Here are a small network's activations along a few directions, averaged over the inputs that share one value of a field.
Values that are neighbours, or in one group, have similar rows; names and order tell nothing.
(in the rows, 500 means zero)
Strong random noise was added to every row along 13 fixed directions; ignore it. To show where, here is one row again and again, with new noise each time:
[593 380 501 377 478 760  97 272 775 419 496 614 345 358 251 377 673 664
 479 632 623 524 595 467 478 512 487 506]
[394 522 454 483 448 373 499 571 422 370 445 485 677 397 512 541 599 384
 488 423 411 543 351 397 631 711 474 622]
[494 623 611 574 585 321 608 545 619 640 564 611 604 493 451 532 457 474
 407 480 343 543 457 364 441 525 574 585]
[846 384 735 515 387 607 611 467 310 282 592 596 370 558 508 546 499 104
 597 471 221 665 395 597 335 472 188 524]
[627 511 270 457 570 423 638 356 370 553 570 434 577 249 425 562 741 585
 171 717 683 457 690 722 427 303 617 693]
[559 551 659 316 365 591 398 717 499 421 456 624 441 690 413 531 478 442
 642 404 427 524 282 528 520 635 446 402]
[585 424 388 366 604 616 465 424 551 560 618 624 474 491 480 477 507 748
 409 546 672 312 595 522 597 520 429 308]
[627 593 521 473 578 390 580 402 665 631 353 452 350 591 530 605 358 422
 386 302 658 288 521 666 436 255 537 524]
[837 485 274 312 825 660 894 238 472 513 439 549  65 443 391 480 557 667
 322 387 726 232 516 534 320 498 515 608]
[435 505 608 539 573 484 472 560 544 567 477 492 671 404 458 478 656 545
 461 298 622 591 467 491 412 424 546 390]
[743 415 482 573 591 484 724 525 402 484 676 643 697 421 433 553 698 605
 235 607 315 388 540 547 458 639 332 433]
[494 489 364 593 433 573 517 499 380 347 350 521 432 518 416 563 414 500
 468 576 378 458 481 593 478 523 306 402]
[629 410 312 665 543 454 500 353 389 498 524 486 635 401 474 477 723 310
 445 500 399 461 578 424 290 332 315 279]
[443 480 341 482 610 361 595 309 495 551 559 448 496 387 675 532 383 457
 459 459 626 398 587 423 668 441 492 579]
[493 483 434 457 478 474 488 493 371 559 538 422 588 450 578 547 551 466
 470 477 710 508 587 677 495 242 499 376]


DISAV, 24 values:
fuzed: [464 530 619 464 337 374 333 514 558 449 528 536 528 467 500 493 520 254
 573 541 380 669 419 406 487 482 537 702]
nogi: [434 382 494 679 430 555 333 372 682 423 357 394 536 515 540 513 345 695
 362 556 553 304 692 743 681 474 384 394]
vam: [622 567 593 493 562 480 439 543 675 577 482 537 528 572 381 451 625 515
 404 462 449 393 420 499 428 603 607 529]
pofeg: [589 565 419 634 501 295 520 483 524 641 555 470 716 564 569 527 551 296
 411 553 376 346 546 479 433 411 497 384]
bodi: [242 574 789 595 702 517 605 635 612 713 685 514 580 500 563 379 465 700
 734 370 424 785 468 105 541 625 765 493]
vav: [231 606 408 552 716 380 712 566 308 603 559 596 602 522 655 353 311 468
 590 284 525 642 418 146 431 550 525 416]
gata: [512 587 353 470 379 526 422 619 617 546 242 372 340 703 385 594 556 605
 591 591 421 253 438 571 490 518 676 420]
zap: [520 651 190 175 418 404 323 522 322 526 637 645 511 560 468 498 507 430
 477 834 546 456 534 475 635 488 584 583]
zed: [700 426 602 231 310 577 276 509 635 357 500 543 357 715 534 584 458 439
 544 499 530 285 441 692 775 601 379 518]
finur: [443 703 640 605 644 415 604 581 557 469 338 671 548 541 341 444 286 455
 250 377 401 599 351 453 315 635 487 702]
butel: [390 741 646 356 362 439 411 800 560 664 520 651 402 800 495 610 136 504
 595 536 475 553 378 535 535 466 604 428]
vezil: [454 504 509 544 541 484 473 605 572 434 319 495 542 651 538 437 435 403
 577 182 466 342 306 367 454 699 403 313]
mir: [280 439 628 548 586 570 510 606 604 549 419 520 589 549 646 482 259 776
 495 237 732 428 491 552 614 594 379 270]
lika: [609 582 477 408 558 361 396 454 495 638 648 524 619 478 517 499 655 338
 369 554 652 494 559 544 432 305 630 531]
fonub: [633 375 673 496 329 536 553 518 587 592 573 232 447 466 567 535 723 504
 612 619 470 527 600 659 486 410 769 722]
vigud: [445 573 318 374 404 413 316 531 431 435 392 565 577 509 525 566 388 392
 350 454 694 373 445 623 544 456 375 440]
tezi: [476 523 525 427 529 518 420 465 571 629 606 550 421 568 514 439 490 445
 679 470 535 572 509 311 435 385 560 355]
foden: [598 464 528 574 475 564 561 493 423 295 252 507 389 606 480 501 409 415
 444 292 491 388 398 691 392 548 257 436]
movog: [563 485 611 644 443 480 571 610 392 495 508 446 686 525 532 542 573 282
 485 481 367 550 462 561 349 481 419 423]
gifet: [526 498 440 471 507 646 185 462 564 472 464 627 519 582 386 369 520 491
 519 583 521 458 523 440 466 524 420 301]
gimur: [466 380 368 602 380 480 437 514 400 377 538 405 670 442 550 530 638 601
 419 625 477 443 651 583 639 499 417 485]
mus: [543 514 545 584 634 391 679 384 659 530 439 451 385 426 493 520 482 610
 412 401 468 415 543 492 484 513 585 730]
gibo: [324 486 665 672 544 518 674 521 696 505 394 436 460 443 460 545 306 879
 379 532 483 498 565 588 595 641 595 732]
bib: [688 442 607 522 661 503 626 372 529 399 562 650 483 446 537 514 413 293
 402 364 397 461 377 416 481 692 234 593]
Each value of DISAV is a pair of two hidden parts, and every pair occurs once (4 first parts, 6 second parts).
vezil and fuzed share the first part; vezil and finur share the second. Which value has the first part of finur and the second part of fuzed?
Answer: gimur
gata and tezi share the first part; gata and lika share the second. Which value has the first part of lika and the second part of tezi?
Answer: zed
mus and foden share the first part; mus and vigud share the second. Which value has the first part of vigud and the second part of foden?
Answer: mir
butel and movog share the first part; butel and zap share the second. Which value has the first part of zap and the second part of movog?
Answer: gifet

RIREN, 15 values:
leme: [476 558 593 515 411 476 497 687 577 622 386 373 542 610 471 538 649 522
 613 450 446 506 465 528 368 473 696 552]
mut: [399 532 550 504 667 427 490 433 622 498 381 526 501 400 429 387 643 445
 504 133 623 615 384 217 355 531 548 555]
zut: [374 467 482 485 537 576 639 646 435 573 436 312 518 506 581 522 579 672
 594 412 600 477 480 492 593 578 650 468]
vid: [590 573 514 477 461 409 550 450 474 671 691 584 360 523 529 546 369 414
 527 717 432 625 628 494 346 211 589 588]
feg: [396 411 696 436 483 452 497 454 510 517 836 510 557 446 771 508 285 484
 656 588 565 632 569 477 826 552 543 564]
kikiv: [399 535 412 542 482 424 403 534 435 366 372 479 700 400 370 485 799 420
 500 441 369 557 357 322 497 683 466 523]
zug: [503 467 408 352 383 337 268 524 668 704 691 461 686 575 658 539 556 362
 648 532 493 330 528 295 752 465 538 356]
mita: [609 421 314 466 474 507 546 474 494 548 468 437 434 605 541 493 588 552
 589 490 509 229 511 506 437 526 445 321]
gokev: [662 532 359 373 565 333 503 287 487 598 686 487 538 433 638 481 519 313
 369 598 550 381 609 458 632 416 580 740]
nako: [793 235 647 644 452 570 522 260 682 398 510 271 461 422 532 486 841 454
 567 448 321 355 597 573 563 528 430 584]
mero: [568 542 436 525 404 550 241 466 745 610 345 434 396 559 352 584 615 636
 473 631 563 344 622 674 423 252 622 367]
vugup: [452 445 347 745 632 390 648 390 389 431 419 503 683 418 573 496 369 493
 216 359 576 349 583 627 441 386 219 287]
fol: [540 456 415 425 474 635 386 345 611 455 382 461 306 498 412 462 453 494
 542 502 645 417 513 524 474 491 477 466]
nuz: [615 442 500 421 393 691 364 528 482 314 443 476 327 523 429 540 581 552
 492 655 488 458 482 677 586 630 524 613]
tos: [526 484 392 382 634 516 589 335 527 465 459 522 297 526 635 460 242 534
 412 403 717 350 585 556 620 433 469 613]
Each value of RIREN is a pair of two hidden parts, and every pair occurs once (3 first parts, 5 second parts).
nuz and zut share the first part; nuz and feg share the second. Which value has the first part of feg and the second part of zut?
Answer: fol
vugup and nako share the first part; vugup and tos share the second. Which value has the first part of tos and the second part of nako?
Answer: gokev
